A small network was trained on invented records. Each row is its activation on one of them, seen along a few directions.
After each row come some of the record's fields: P, M, D, G.
Not every record has every field; a missing one is left out.
The largest differences between rows may come from other fields.
In the rows, 500 means zero.
Random noise pushes rows far along 14 fixed directions. That doesn't count. These rows show it; they differ only by the noise:
537, 412, 492, 343, 525, 513, 477, 564, 342, 436, 458, 400, 475, 238, 742, 339, 466, 485, 709, 591, 406, 619, 554, 536, 424, 412, 398, 498, 604
366, 498, 386, 452, 532, 532, 488, 524, 397, 309, 511, 387, 548, 337, 409, 485, 510, 558, 384, 440, 392, 439, 504, 586, 455, 387, 422, 640, 614
660, 460, 385, 255, 580, 501, 508, 576, 437, 502, 379, 289, 515, 611, 654, 352, 732, 618, 540, 432, 618, 572, 493, 478, 578, 552, 458, 301, 734
329, 382, 454, 368, 548, 602, 314, 611, 545, 313, 602, 585, 494, 665, 696, 540, 351, 529, 646, 383, 399, 402, 578, 262, 374, 602, 496, 393, 460
460, 563, 451, 488, 352, 421, 529, 501, 500, 563, 338, 302, 610, 412, 395, 486, 703, 684, 374, 412, 515, 552, 358, 577, 450, 578, 473, 444, 643
380, 442, 562, 468, 594, 409, 673, 678, 591, 615, 515, 631, 502, 242, 766, 473, 376, 418, 615, 659, 437, 362, 749, 504, 564, 597, 573, 670, 444
227, 430, 347, 629, 410, 555, 603, 619, 694, 278, 707, 455, 382, 588, 412, 497, 348, 513, 596, 505, 308, 527, 591, 453, 535, 496, 561, 624, 606
439, 498, 493, 693, 327, 458, 526, 546, 592, 466, 384, 433, 587, 831, 491, 508, 624, 513, 573, 561, 527, 397, 564, 414, 366, 668, 713, 538, 636
654, 406, 588, 378, 669, 542, 562, 834, 525, 501, 371, 489, 482, 614, 750, 384, 563, 532, 526, 549, 649, 527, 690, 283, 478, 825, 645, 405, 526
347, 450, 596, 653, 409, 376, 583, 518, 419, 386, 291, 317, 612, 450, 568, 456, 517, 473, 696, 680, 293, 375, 646, 486, 318, 539, 559, 783, 795
395, 574, 412, 469, 361, 652, 235, 375, 446, 380, 698, 567, 558, 553, 449, 532, 591, 491, 497, 458, 477, 440, 375, 503, 468, 364, 301, 436, 380
528, 473, 302, 210, 628, 628, 356, 603, 434, 473, 649, 585, 658, 511, 625, 455, 635, 558, 424, 312, 624, 296, 578, 477, 503, 605, 420, 396, 416
435, 598, 562, 387, 555, 534, 420, 496, 593, 537, 538, 576, 402, 485, 519, 572, 557, 535, 382, 487, 560, 492, 405, 459, 706, 437, 303, 378, 402
323, 676, 439, 612, 433, 548, 407, 290, 635, 478, 590, 648, 546, 651, 526, 669, 490, 374, 395, 613, 480, 262, 452, 530, 568, 413, 491, 507, 295
667, 506, 524, 307, 410, 521, 516, 800, 460, 557, 458, 567, 325, 560, 551, 367, 510, 544, 519, 446, 704, 551, 596, 637, 417, 733, 445, 543, 684
596, 530, 587, 435, 697, 567, 541, 647, 538, 518, 314, 444, 562, 198, 628, 462, 524, 533, 359, 560, 557, 586, 504, 383, 467, 703, 478, 354, 312

618, 396, 218, 374, 441, 648, 447, 620, 250, 262, 633, 276, 621, 652, 496, 306, 608, 596, 499, 374, 475, 607, 536, 506, 311, 620, 600, 506, 683	P: p2 / M: m2 / D: d2 / G: g3
618, 562, 444, 775, 403, 721, 578, 551, 613, 420, 773, 627, 378, 630, 579, 404, 416, 247, 528, 869, 550, 685, 581, 469, 576, 520, 744, 525, 184	P: p1 / M: m5 / D: d1 / G: g1
377, 518, 362, 620, 296, 422, 649, 442, 717, 593, 524, 404, 568, 637, 534, 564, 415, 600, 492, 474, 388, 517, 461, 494, 453, 737, 750, 407, 477	P: p1 / M: m5 / D: d2 / G: g3
368, 612, 659, 865, 435, 654, 435, 491, 555, 318, 660, 564, 569, 660, 392, 601, 535, 374, 332, 777, 415, 508, 497, 227, 513, 602, 612, 647, 183	P: p1 / M: m6
392, 428, 638, 539, 513, 399, 733, 676, 546, 610, 546, 530, 477, 473, 507, 455, 559, 542, 529, 589, 492, 401, 701, 538, 695, 570, 594, 690, 564	P: p2 / M: m3
255, 579, 688, 512, 504, 548, 240, 377, 334, 249, 491, 509, 533, 472, 382, 674, 485, 511, 388, 497, 296, 344, 389, 368, 425, 343, 204, 677, 530	P: p2 / M: m4 / D: d1 / G: g2
577, 409, 470, 415, 646, 490, 541, 579, 365, 444, 385, 448, 584, 421, 323, 470, 555, 587, 456, 282, 560, 380, 603, 590, 409, 492, 479, 555, 655	P: p2 / M: m3
726, 597, 384, 246, 606, 579, 442, 567, 381, 399, 472, 599, 238, 749, 340, 471, 455, 461, 356, 311, 755, 364, 545, 808, 508, 449, 312, 592, 771	P: p2 / D: d2 / G: g3
424, 383, 351, 641, 491, 489, 534, 498, 559, 478, 541, 522, 617, 528, 469, 464, 503, 465, 578, 428, 489, 395, 603, 462, 402, 440, 747, 527, 529	P: p2 / M: m2 / D: d1 / G: g2
662, 439, 455, 590, 382, 598, 419, 502, 515, 455, 588, 456, 396, 521, 317, 364, 605, 490, 744, 459, 595, 752, 424, 499, 471, 362, 368, 357, 542	P: p1 / M: m2 / D: d2 / G: g3
538, 413, 610, 339, 637, 578, 400, 780, 295, 419, 542, 715, 449, 453, 664, 495, 309, 505, 322, 444, 558, 451, 635, 419, 347, 633, 653, 596, 334	P: p2 / D: d2 / G: g3
545, 587, 457, 580, 608, 511, 516, 387, 554, 469, 297, 478, 521, 471, 471, 531, 533, 406, 442, 556, 586, 381, 496, 596, 475, 378, 500, 470, 486	P: p1 / M: m4 / D: d1 / G: g1
417, 493, 608, 432, 543, 560, 308, 484, 451, 378, 593, 565, 382, 486, 328, 553, 492, 521, 533, 393, 471, 512, 435, 449, 583, 292, 179, 537, 538	P: p1 / M: m6 / D: d1 / G: g1
579, 536, 595, 420, 540, 615, 424, 616, 468, 462, 666, 701, 306, 578, 582, 472, 342, 374, 462, 597, 574, 541, 544, 457, 512, 560, 485, 560, 425	P: p2 / M: m1 / D: d2 / G: g3
467, 575, 494, 453, 531, 507, 487, 457, 609, 652, 736, 607, 438, 664, 687, 566, 562, 510, 279, 614, 581, 632, 369, 322, 831, 412, 686, 268, 234	P: p1 / M: m1 / D: d2 / G: g3
507, 564, 442, 555, 167, 600, 439, 620, 514, 554, 760, 672, 445, 506, 317, 490, 468, 542, 427, 429, 574, 593, 449, 680, 366, 645, 520, 548, 378	P: p2 / M: m3 / D: d1 / G: g1
481, 311, 317, 456, 550, 459, 508, 536, 470, 569, 639, 598, 518, 316, 429, 440, 570, 544, 615, 309, 579, 514, 529, 633, 589, 104, 534, 455, 474	P: p2 / D: d1 / G: g1
428, 575, 450, 530, 418, 520, 487, 469, 560, 485, 574, 465, 608, 567, 310, 591, 603, 580, 366, 417, 483, 430, 415, 539, 546, 620, 369, 531, 438	P: p2 / M: m1 / D: d1 / G: g1
427, 481, 334, 536, 698, 541, 594, 502, 647, 522, 513, 511, 733, 287, 413, 523, 481, 470, 493, 401, 469, 231, 623, 484, 439, 651, 515, 529, 435	P: p2 / M: m4 / D: d2 / G: g3
500, 635, 396, 330, 500, 574, 529, 403, 716, 505, 516, 524, 370, 600, 581, 545, 262, 447, 595, 459, 430, 381, 510, 641, 514, 797, 307, 405, 564	P: p2 / M: m3 / D: d1 / G: g1
668, 655, 574, 401, 394, 531, 464, 562, 278, 575, 369, 490, 556, 386, 435, 441, 508, 568, 148, 476, 614, 510, 434, 691, 298, 757, 578, 597, 545	P: p1 / M: m5 / D: d1 / G: g2
534, 460, 388, 405, 713, 431, 530, 299, 640, 609, 341, 418, 594, 460, 605, 526, 549, 507, 656, 381, 513, 375, 478, 451, 610, 414, 441, 249, 544	P: p2 / M: m5 / D: d2 / G: g3
490, 482, 245, 172, 397, 344, 590, 540, 582, 832, 639, 684, 419, 480, 528, 509, 528, 657, 438, 204, 711, 398, 472, 845, 692, 405, 486, 402, 533	P: p1 / M: m4 / D: d1 / G: g2
496, 444, 523, 540, 623, 511, 506, 431, 634, 545, 409, 460, 620, 395, 708, 512, 485, 463, 674, 580, 418, 507, 507, 299, 504, 588, 533, 294, 332	P: p2 / M: m5 / D: d1 / G: g1
546, 455, 410, 211, 379, 406, 457, 522, 191, 589, 556, 457, 559, 343, 637, 383, 569, 592, 553, 400, 484, 491, 511, 723, 429, 405, 413, 636, 730	P: p1 / M: m3 / D: d2 / G: g3
655, 435, 472, 256, 684, 665, 269, 575, 418, 467, 472, 639, 602, 387, 697, 445, 419, 425, 654, 376, 599, 378, 615, 428, 240, 682, 379, 370, 352	P: p1 / M: m6 / D: d1 / G: g1
282, 528, 481, 540, 516, 544, 466, 406, 647, 304, 506, 354, 379, 526, 472, 618, 324, 563, 469, 471, 273, 654, 347, 347, 501, 483, 414, 398, 490	P: p2 / M: m6
545, 515, 536, 513, 457, 413, 562, 499, 460, 538, 309, 347, 458, 519, 530, 495, 559, 585, 407, 532, 512, 685, 382, 505, 516, 440, 622, 419, 603	P: p2 / D: d1 / G: g1
381, 414, 566, 398, 504, 398, 376, 445, 466, 513, 480, 608, 552, 421, 656, 560, 351, 464, 786, 422, 357, 356, 576, 431, 347, 470, 393, 539, 546	P: p1 / M: m2
429, 477, 690, 639, 318, 491, 416, 395, 364, 435, 534, 452, 574, 799, 594, 500, 573, 437, 666, 716, 345, 418, 572, 367, 455, 508, 616, 633, 627	P: p2 / M: m3 / D: d1 / G: g1
493, 402, 547, 449, 589, 415, 453, 386, 369, 473, 439, 590, 384, 573, 530, 516, 351, 455, 553, 464, 490, 396, 565, 602, 520, 151, 586, 531, 621	P: p1 / M: m5 / D: d1 / G: g2
571, 658, 793, 427, 622, 571, 457, 546, 323, 392, 441, 498, 329, 483, 378, 481, 483, 457, 241, 637, 513, 475, 513, 521, 635, 514, 290, 736, 659	P: p1 / M: m5 / D: d1 / G: g2
386, 491, 309, 641, 535, 653, 547, 497, 667, 260, 629, 395, 440, 566, 410, 539, 307, 519, 402, 468, 346, 676, 421, 389, 476, 545, 627, 366, 342	P: p2 / M: m2 / D: d2 / G: g3
440, 491, 310, 440, 638, 741, 448, 440, 592, 232, 624, 408, 453, 529, 438, 520, 284, 538, 356, 365, 357, 574, 427, 435, 469, 560, 555, 286, 388	P: p2 / M: m3 / D: d1 / G: g1
342, 565, 407, 499, 315, 321, 415, 210, 452, 673, 477, 646, 685, 589, 636, 628, 454, 435, 553, 482, 443, 158, 500, 699, 382, 387, 604, 596, 501	P: p1 / M: m2 / D: d1 / G: g2
548, 600, 505, 614, 552, 438, 718, 552, 600, 595, 336, 497, 430, 134, 310, 539, 336, 473, 268, 523, 543, 618, 456, 666, 430, 547, 574, 583, 454	P: p1 / M: m1 / D: d2 / G: g3
407, 555, 400, 512, 363, 413, 492, 389, 497, 438, 422, 365, 459, 675, 357, 569, 515, 596, 433, 386, 456, 519, 372, 602, 462, 433, 487, 518, 708	P: p1 / M: m6
492, 378, 203, 613, 409, 461, 610, 359, 784, 512, 440, 355, 375, 504, 433, 429, 383, 508, 836, 346, 451, 730, 408, 568, 433, 314, 583, 194, 684	P: p2 / M: m2 / D: d1 / G: g2

Here are new rows. What are their fields?
681, 518, 699, 607, 462, 565, 397, 664, 506, 531, 349, 561, 477, 581, 189, 454, 719, 527, 479, 389, 751, 521, 497, 416, 375, 649, 356, 494, 612	P: p2 / M: m2 / D: d1 / G: g2
559, 609, 648, 701, 270, 513, 517, 465, 509, 601, 565, 503, 524, 698, 163, 452, 800, 491, 500, 579, 623, 397, 523, 633, 614, 528, 430, 684, 668	P: p2 / M: m3 / D: d1 / G: g1
453, 539, 382, 509, 337, 396, 590, 478, 587, 665, 718, 514, 536, 863, 460, 505, 784, 551, 475, 504, 603, 399, 514, 567, 803, 467, 570, 583, 650	P: p2 / M: m1 / D: d1 / G: g1
500, 683, 283, 598, 92, 629, 462, 312, 661, 518, 700, 396, 552, 680, 506, 413, 545, 410, 761, 648, 418, 563, 420, 633, 371, 809, 364, 464, 526	P: p1 / M: m6
663, 495, 524, 251, 394, 470, 477, 662, 533, 820, 557, 702, 410, 461, 788, 427, 536, 556, 560, 471, 723, 629, 459, 541, 540, 670, 522, 282, 345	P: p2 / M: m4 / D: d1 / G: g2
600, 611, 516, 343, 639, 447, 552, 355, 522, 661, 458, 450, 528, 399, 695, 521, 596, 477, 382, 596, 530, 564, 365, 490, 747, 460, 420, 301, 326	P: p2 / M: m2
724, 561, 386, 528, 575, 773, 438, 461, 488, 405, 616, 550, 622, 458, 428, 345, 525, 289, 655, 603, 596, 318, 668, 574, 344, 675, 351, 564, 432	P: p1 / M: m4 / D: d2 / G: g3
327, 587, 441, 355, 663, 429, 500, 368, 522, 415, 284, 371, 509, 424, 564, 695, 350, 575, 191, 387, 352, 390, 369, 502, 510, 476, 492, 425, 529	P: p2 / M: m2 / D: d1 / G: g1
529, 537, 421, 395, 619, 353, 692, 462, 588, 734, 434, 399, 540, 560, 583, 480, 686, 564, 404, 522, 591, 428, 493, 537, 792, 474, 599, 416, 666	P: p2 / M: m4 / D: d2 / G: g3
578, 440, 392, 675, 329, 505, 470, 441, 403, 437, 443, 460, 511, 466, 332, 431, 487, 468, 604, 464, 532, 642, 438, 624, 244, 298, 642, 528, 552	P: p1 / M: m6 / D: d2 / G: g3
445, 559, 355, 411, 382, 507, 585, 557, 577, 488, 642, 396, 361, 615, 400, 483, 536, 628, 363, 425, 485, 658, 392, 597, 691, 510, 471, 480, 648	P: p2 / D: d1 / G: g1
671, 485, 455, 381, 471, 542, 485, 665, 358, 470, 560, 557, 481, 658, 618, 447, 458, 509, 384, 492, 619, 604, 546, 497, 399, 697, 647, 526, 462	P: p1 / M: m1
520, 541, 433, 638, 332, 450, 567, 391, 490, 669, 592, 628, 582, 475, 467, 443, 542, 341, 615, 613, 554, 315, 621, 700, 469, 423, 614, 707, 587	P: p1 / M: m5 / D: d1 / G: g2
609, 491, 442, 609, 687, 617, 617, 621, 687, 371, 510, 556, 458, 426, 237, 457, 409, 354, 619, 442, 571, 396, 668, 547, 427, 625, 342, 607, 491	P: p2 / M: m2
600, 592, 636, 417, 402, 380, 458, 573, 205, 653, 396, 724, 418, 594, 607, 538, 478, 466, 188, 569, 701, 381, 519, 744, 412, 415, 745, 721, 513	P: p2 / M: m4 / D: d2 / G: g3
421, 436, 542, 340, 567, 382, 529, 642, 438, 500, 362, 455, 412, 526, 620, 530, 504, 642, 361, 411, 520, 508, 499, 483, 541, 433, 589, 488, 658	P: p2 / M: m4 / D: d1 / G: g1
552, 497, 616, 488, 593, 491, 463, 525, 524, 463, 340, 538, 322, 591, 428, 587, 414, 512, 376, 449, 592, 510, 481, 524, 476, 422, 528, 461, 515	P: p2 / M: m6 / D: d1 / G: g1
674, 642, 525, 697, 282, 569, 484, 496, 563, 684, 568, 696, 415, 537, 384, 473, 639, 358, 376, 652, 771, 575, 420, 691, 537, 437, 595, 472, 269	P: p2 / M: m2 / D: d1 / G: g1
546, 592, 410, 444, 505, 518, 498, 432, 551, 437, 338, 389, 396, 456, 478, 568, 338, 565, 305, 404, 481, 675, 300, 541, 380, 594, 535, 320, 469	P: p2 / M: m6 / D: d2 / G: g3
